A small network was shown many inputs. Here are its activations along a few directions, one row for each input.
Each table varies a few parts of the input and shows all the possible inputs, shuffled.
Descriptions start from the smaller parts, as in this example, which fits no table here: one of 4 places along a line, together with either a single point or one of 11 places around a ring or (one of 2 separate values, together with one of 8 places around a ring).
Shared parts are said once, and a part with two or three values counts as separate values.
(in the rows, 128 means zero)

Other details of the inputs vary at random and push rows far along two fixed directions, the same in every table; ignore that.
To show where, the next rows are all for the same input, with only those details redrawn:
[124 124 105 190 124 104 153  82 146  74 171  68 166 115]
[156 114 121  99 113 190 134 144 157 164  93 153  78 121]
[124 124 105 190 124 104 154  81 146  75 171  69 166 115]
[141 138 147 177 165  86 147  85 149 123 157 126 151 104]
[163 132 163 117 163 139 133 125 155 187 104 186  92 108]
[142 136 144 175 162  90 148  86 148 124 155 126 149 106]
[163 133 163 117 163 138 134 125 156 186 105 186  93 107]
[134 131 128 184 146  93 151  82 148 102 165  99 159 109]

Rows:
r1: [116 128 107 168 116  71 129 111  99  38 153  81 183 111]
r2: [153 141 174 115 156 128 124 117 140 186  77 175  92 113]
r3: [ 83 102  58 129  42 214 137 136 141 101 132  49 135 179]
r4: [104 102  83  81  53 186 110 178  91  81  98  77 105 156]
r5: [ 89 131 108 165 122  85 127 124  97  65 191  82 193 149]
r6: [153 143 170 107 159 128 123 120 143 188  75 175  99 111]
r7: [166 128 153  93 160 120 117 168 122 155 110 213 105  97]
r8: [104 146 157 170 160  93 137  92 131 149 165 116 160 149]
r9: [117  97  60 113  56 226 135 155 156 122 128  86 112 158]
r10: [102 105  76  83  58 195 115 186  99  90 131  85 110 170]
r11: [ 76 120  65  97  32 191  98 118 128 113  65  70  77 179]
r12: [149 136 165 115 165 143 130 137 151 204 129 185 100 131]
r13: [134 140 174  75 161 109 102 162  94 171  91 186 107 126]
r14: [142 138 139 167 165  89 149  87 151 125 154 125 157 104]
r15: [107 141 153 148 153  60 120 124  92 107 140 130 170 128]
r16: [ 97 107  84  99  56 205 127 138 132 120  86  61 110 162]
r17: [154 132 153  79 164 126 115 179 114 170 137 200 108 121]
r18: [138 128 125 158 146  72 135 121 109  65 176 114 162 100]
r19: [100 105  66  71  53 205 117 191 102  91 124  83 114 170]
r20: [162 111 110  60 111 174 118 188 121 130  99 167  85 110]
r21: [151 120 126  59 108 159 109 178 105 131  70 157  86 116]
r22: [128 141 179 109 154 134 120 123 131 203  82 168  96 138]
r23: [101 146 159 175 155  79 132  82 129 143 132 117 168 133]
r24: [128 142 149 177 152  82 138  78 139 126 123 123 160 111]
r25: [159 137 172  88 157 107 107 157 102 151  87 191  94 104]
r26: [155 132 161  90 167 121 112 176 111 168 141 201 103 121]
r27: [139 136 140 181 162  88 148  85 155 127 153 135 162 104]
r28: [125 146 171 104 164 141 124 130 141 213 114 178 111 147]
r29: [109 129 104 183 131 105 152  93 145  94 195  67 183 136]
r30: [ 81 117  61  68  30 168  82 160  89  74  76  86  80 171]
r31: [124 125 107 192 127 100 154  80 146  75 173  70 168 115]
r32: [130 135 138 153 166  71 127 137 110 109 190 150 172 118]
Changing only one part turns r17 into r29. The same change can be made to r7. Which row results? -> r27
Describe the family of inputs behind these rows. -> one of 2 separate values, together with either a single point or (one of 3 separate values, together with one of 5 places around a ring)
Which other rows does r21 become when the choice among 2 separate values takes its other values? List them by row number. -> r6

Rows:
r33: [145 112 104 111 118 145 130 138 145 131 130 128  99 110]
r34: [119 135 133 112 103 140 120 131 115 124  84 119 104 143]
r35: [136 130 173 150 178  97 140 139 113 141 174 140 160 128]
r36: [143 124 121 104 116 145 123 124 130 118  98 113 100 116]
r37: [124 115 115 126 104 149 116 130 127 119  96 141 104 129]
r38: [124 127 120  98 112 146 128 150 122 125  87 132 145 125]
r39: [100 123 121 117 112 153 112 146 121 145 127 137 111 162]
r40: [151 118 103 103 118 140 127 138 132 111 117 135 100 110]
r41: [137 128 101 128 111 164 130 129 159 143 136 150 112 138]
r42: [118 160 191 148 179  58 119 100 103 164 128 155 138 131]
r43: [149 149 150 148 183  89 147  94 157 153 166 162 135 112]
r44: [174 139 204 100 188 117 128 167 115 178 102 219 107 102]
r45: [148 143 146 155 169  67 117 109 129 130 139 180 139 103]
r46: [107 136 117 138 119 101 128 107 107  82 159  65 153 133]
r47: [137 113  98 127 105 148 116 141 145 134 126 143 107 121]
r48: [101 128 104 184 110 128 145  84 150  96 162  92 156 145]
r49: [140 111 139 107 120 158 132 171 105 124 134 130 125 129]
r50: [142 128 110  92 117 135 125 149 123 107 120 139 104 120]
r51: [110 117 103 165 115 113 145 106 136 101 138  74 185 113]
r52: [105 123 122 113 104 146 109 145 110 130 116 140 110 149]
r53: [119 130 153 174 156  83 124  96 137 141 140 149 138 115]
r54: [124 130 129 131 109 167 137 108 152 154 105 115 106 150]
r55: [123 126 106 105 106 139 105 157 116 126 133 150 115 140]
r56: [124 155 173 130 186  77 123 108 120 160 155 137 138 131]
r57: [124 116 128 130 103 150 124 120 137 148  94 108 100 133]
r58: [152 117 130 132 124 184 155 144 147 140 137 127 120 127]
r59: [106 151 169 153 164  80 124 103 113 157 142 125 142 150]
r60: [157 107 129 122 120 163 139 158 121 112 114 129 117 108]
r61: [109 127  97 141 127 103 136 121 122  87 189  82 154 140]
r62: [114 127  99 137 120  95 132 120 110  74 177  88 153 127]
r63: [152 101 129 130 119 168 142 157 133 132 126 121 115 110]
r64: [110 132 103 167 120 129 158  95 150 108 147  80 189 130]
r65: [133 118 113 109 113 151 130 138 129 130  84 128 141 114]
r66: [156 147 170 104 171 140 132 112 160 197 110 174  93 122]
r67: [143 141 169 147 178  77 129  92 140 154 138 135 129 100]
r68: [ 97 131 110 164 106 100 126 108 113  64 142  97 156 138]
r69: [118 125 105 108 113 146 109 158 127 141 144 146 116 153]
r70: [110 122 120  99 121 155 126 154 124 155 115 124 148 147]
r71: [134 136 128  93 115 140 121 136 121 114 101 116 104 126]
r72: [115 122 121  95 113 148 123 153 114 141 104 127 148 134]
r73: [129 123 127 122 104 145 122 120 124 128  81 115 101 132]
r74: [116 133  93 157 107  94 123 120 118  60 158 106 160 129]
Describe the family of inputs behind these rows. -> one of 6 places along a line, together with either one of 2 separate values or one of 5 places around a ring
Changing only the place on the line of 6 turns r70 into r38. The same change can be made to r61. Which row results? -> r50
List by row number the other rows that have the place on the line of 6 in common with r62. -> r42, r46, r49, r52, r55, r72
Which other rows does r65 become when the choice among 2 separate values takes its other values? List them by row number. -> r60
Start at r53 and move only the place on the ring of 5, one step at a time. The first step leads to r57. Which rows follow, in order? -> r67, r33, r47
List by row number the other rows that have the place on the line of 6 in common with r48. -> r41, r43, r54, r58, r64, r66

Rows:
r75: [118 119 134  93 112 178 126 161 119 157  86 136 127 144]
r76: [124 107  56 124  73 192 129 127 167 115 136 105  88 147]
r77: [176 131 147 116 151 143 130 118 167 176  85 195  70  98]
r78: [131 136 140 158 171  83 136 137 117 120 212 144 173 128]
r79: [113 131 131 175 125  97 147  76 124  87 129  50 171 118]
r80: [140 139 173 180 191  92 163  91 153 158 167 134 178 114]
r81: [151 142 158  77 142 105  96 153 103 149  69 199  82 112]
r82: [171 119 148 118 144 165 149 131 162 174  88 152 105  98]
r83: [182 127 145  96 155 121 119 157 129 139 111 207  83  84]
r84: [117 137 133 134 117 100 111 102 114 107  89 121 109 125]
r85: [153  90  81 107  80 185 144 174 120  69 126  82 130 105]
r86: [133 144 143 112 145 140 111 108 167 207 100 192  71 137]
r87: [126 130 160  70 136 145 117 180  94 166  89 162 121 139]
r88: [118 148 133 152 167  39 113 113 107  92 191 145 155 122]
r89: [106 146 153 108 148  96 108 155  92 152 143 157 142 154]
r90: [106 122 147  90 110 171 121 153 108 160  79 120 113 154]
r91: [144 135 140 104 128 124 106 130 128 143  67 178  91 112]
r92: [ 89 161 184 168 180  47 118  93 104 158 161 140 168 153]
r93: [126  99  44 103  65 179 119 167 129  70 162 105 103 138]
r94: [104 104  92 109  54 181 127 139 109  84  69  47 120 139]
r95: [ 88 143 104 177 119  80 122  66 133  90 168  79 145 148]
r96: [ 85 120  63 146  70 129 111 113 123  65 146  77 140 155]
r97: [188 127 150 109 159 132 128 137 156 162 108 210  78  85]
r98: [127 135 152 132 144  75 127 130  89  98 115 112 165 109]
r99: [127 138 162 162 159  72 134 100 114 115 115 121 176 102]
r100: [ 91 119  93 118  74 187 124 131 132 131 131  74 116 180]
r101: [140 139 180 114 164 160 141 121 155 223  90 171 114 130]
r102: [176 100 120 105 117 185 149 162 150 138 103 141 104  93]
r103: [100 117 100 161 112 104 149 133  95  36 191  38 206 134]
r104: [133  95  79  91  65 183 133 176 104  58 107  63 128 119]
r105: [106 139 133 158 134 135 137  98 154 165 152 113 142 158]
r106: [ 87 111  73 109  58 193 117 159 120 109 126  81 131 176]
r107: [ 96 116  79 128  88 143 126 160 101  66 186  67 160 161]
r108: [134  86  67 118  69 223 160 168 146  93 148  68 136 134]
r109: [157 145 159 121 151 131 121  98 162 190  69 189  74 106]
r110: [115 131 110  73 103 135  89 164 104 136 106 165  85 149]
r111: [104 138 154 164 146 105 146  88 124 128 145  81 174 141]
r112: [102 131 119  91 100 146  92 136 119 153  92 150  73 159]
r113: [155 127 151 109 161 156 132 161 151 195 158 195 108 131]
r114: [125 140 145 180 169 103 147  97 156 157 187 134 160 139]
r115: [131 164 196 236 218   5 163  24 145 129 163 106 215  85]
r116: [142 122 140 143 160 113 151 149 114 110 178 127 173 111]
r117: [150 144 162 100 144 128 111 110 141 176  64 182  67 117]
r118: [146 142 141 138 156  59 120 119 108  81 143 142 137  96]
r119: [126 123  86 181 128  94 139  96 150  73 212 103 155 120]
Describe the family of inputs behind these rows. -> one of 5 places around a ring, together with one of 9 places around a ring
Changing only the place on the ring of 5 turns r89 into r87. The same change can be made to r107. Which row results? -> r103
Start at r83 and move only the place on the ring of 5, one step at a time. The first step leads to r85. Which rows follow, in order? -> r116, r78, r93
Start at r83 and move only the place on the ring of 9, one step at a time. The first step leads to r118. Which rows follow, in order? -> r81, r91, r84, r117, r109, r77, r97
Which other rows does r94 become when the place on the ring of 9 takes its other values? List them by row number. -> r79, r82, r85, r98, r99, r102, r104, r115
